These are the activations of a small neural network, seen along a few directions. Each row is one input.
Each table varies a few parts of the input and shows all the possible inputs, shuffled.
Descriptions start from the smaller parts, as in this example, which fits no table here: one of 8 places around a ring, together with either a single point or one of 9 places around a ring or (one of 3 separate values, together with one of 4 places along a line).
Shared parts are said once, and a part with two or three values counts as separate values.
In the rows, 128 means zero.

Other details of the inputs shift rows strongly along three fixed directions, in all tables alike. That doesn't count.

A family of inputs:
r1: [137  93 120 131 114 120 164  99 142 130 107 123 139 110]
r2: [160 157 120  88 137 148 136 128 162 171 179  93 147 172]
r3: [126 126 118 181 116 142 113 149 130 146 102 181 102 164]
r4: [ 87 120 131 147 113 124 122 176 146 154 107 173 121 170]
r5: [ 90 116 114 125 143 137  29 141  89 116 118 167 127  81]
r6: [143 136 121 174 127 124 162 101 114 124 117 117 148 116]
r7: [110 101 123 133  89 130 123 169 144 130 102 173  83 150]
r8: [146 158 120  99 132 155 132 120 185 172 180  85 140 154]
r9: [ 93 123 149 117 126 122 173 137 112 135 117  99 149 120]
r10: [156  92 142 132 124 123 166  99 125 111 118 132 133 123]
r11: [ 87 138 129 176 114 118 123 177 166 128 113 162 124 160]
r12: [141 130 123 132 165  82 175 104 121 149 110 134 114 112]
r13: [138 157 130  94 129 165 137 125 181 164 190  84 126 144]
r14: [ 98 113 149 119 127 129 174 123 121 144 128 120 149 114]
r15: [145 172 113 120  98 176  81 165 153 164 176 143  58 197]
r16: [102  91 115 113 141 127  34 142 131  88 113 169 126  78]
r17: [125 115 143 140 146 125 170 113 133 139 120 130 168 130]
r18: [144 120 142 142 126 134 162  98  85 138 122 130 135 126]
r19: [120 113 134 116 169 139  76  72  74  94 135 124 167  42]
r20: [ 92 116 117 140 148 143  28 134 105 110 119 168 126  75]
r21: [136 129 121 143 127 123 160 112  85 140 101 106 144 134]
r22: [107 126 112 165  99 136 112 155 123 160 100 172  97 158]
r23: [135 111 141 105 109 119 170 120 105 105 104 109 123 120]
r24: [ 97 130 147 149 127 123 176 126 141 118 133 110 153 105]
r25: [157 148 112  92  91 161  84 172 180 142 170 144  58 198]
r26: [153 108 142 112 117 112 167 120 103 108 101 112 135 132]
r27: [117 130 130 124 151  92 178 108 124 148 119 126  94  89]
r28: [126 108 131 106 103 118 169 126 115 119  99 102 126 108]
r29: [108 117 161 132 137 136 174 111 127 124 134 128 146 120]
r30: [138 130 141 140 125 127 161 111  76 128 111 108 134 135]
r31: [137 101 133 139 102 123 120 163 132 119 105 183  92 173]
r32: [144 131 142 130 164  86 176 102 112 137 120 137 103 113]
r33: [156 112 139 144 119 112 170 109 131  90 120 122 138 118]
r34: [146 120 144 157 131 140 161  92 100 133 123 132 134 120]
r35: [174 139  98  76 104 143 127 116 173 163 166  87 118 151]
r36: [106 140 134 146 139  98 132 159 135 136 112 186  49 147]
r37: [155 167  90  55 196 103  50  93 147 149 179  86 129  70]
r38: [154  92 122 133 126 119 166 100 134 123 108 130 144 123]
r39: [158 175 119  96 113 164 129 120 123 152 176  69 100 159]
r40: [151 109 123 113 118 107 166 122 112 120  90 111 146 131]
r41: [118 121 110 166  92 114 120 167 169 112  97 165 101 150]
r42: [101 132 154 145 122 121 123 188 121 125 108 160 116 189]
r43: [160 175 119 117 137 141 139 129 181 144 185  81 150 163]
r44: [165 163 101 117 118 166 121 100 162 178 173  85 117 143]
r45: [ 79 115 144 106 161 126  40 155 105  96 130 174 149 104]
r46: [168 151 108  63 154 140  48  98 151  78 194  78 148  76]
r47: [ 84 126 113 123 142 130  28 154  81 105 107 145 126  89]
r48: [106 134 158 148 132 123 177 120 131 104 139 117 151 116]
r49: [145 137 141 173 125 128 163 100 105 112 128 119 138 117]
r50: [ 99 141 122 190  96 139 116 162 138 125 116 160  86 139]
r51: [ 82 131 131 144 112 117 121 189 137 145  96 151 121 176]
r52: [126 138 140 166 118 135 166 100 107 110 132 115 127 105]
r53: [153  94 120 118 120 114 167 108 119 129 105 130 146 127]
r54: [115 117 106 132 157 127  26 136  86 117 109 176 147 104]
r55: [107 107 105  99 135 104  30 158 112  94  86 150 142  97]
r56: [119 129 118 141 116 123 158 111  93 148 100  98 138 122]
r57: [131 162 130  41 174 143  50 120 119 111 193  64 168 101]
r58: [137 175 114 109 119 146  89 198 174 163 157 123 103 225]
r59: [125 132 159 154 139 116 174 120 129 106 135 120 162 127]
r60: [127 115 163 138 145 129 171 111 124 127 130 132 157 131]
r61: [125 115 161 124 140 122 172 118 109 133 129 131 159 137]
r62: [154 113 119 146 121 108 169 111 140 102 110 121 149 117]
r63: [117 127 109 138 162 115  72  81  94  97 125 105 186  37]
r64: [176 139 120  85 114 161 131 108 173 134 184  92  99 148]
r65: [111 119 121 161  89 124 124 172 164 103 107 163  87 140]
Each input here is: one of 5 places around a ring, together with either a single point or (one of 3 separate values, together with one of 4 places along a line).
Question: The inputs of r49 and r6 match in every part but the place on the ring of 5. If r42 is changed in the same way as r49 into r6, which row does it become?
Answer: r58
Question: The inputs of r24 and r48 match in every part but the place on the ring of 5. If r7 is changed in the same way as r24 into r48, which row does it become?
Answer: r25
Question: Change only the place on the line of 4 in r1. List by row number the other rows that result.
Answer: r35, r41, r55
Question: Change only the place on the line of 4 in r3. List by row number the other rows that result.
Answer: r6, r21, r54
Question: Change only the place on the ring of 5 in r19. List by row number the other rows that result.
Answer: r3, r20, r34, r44
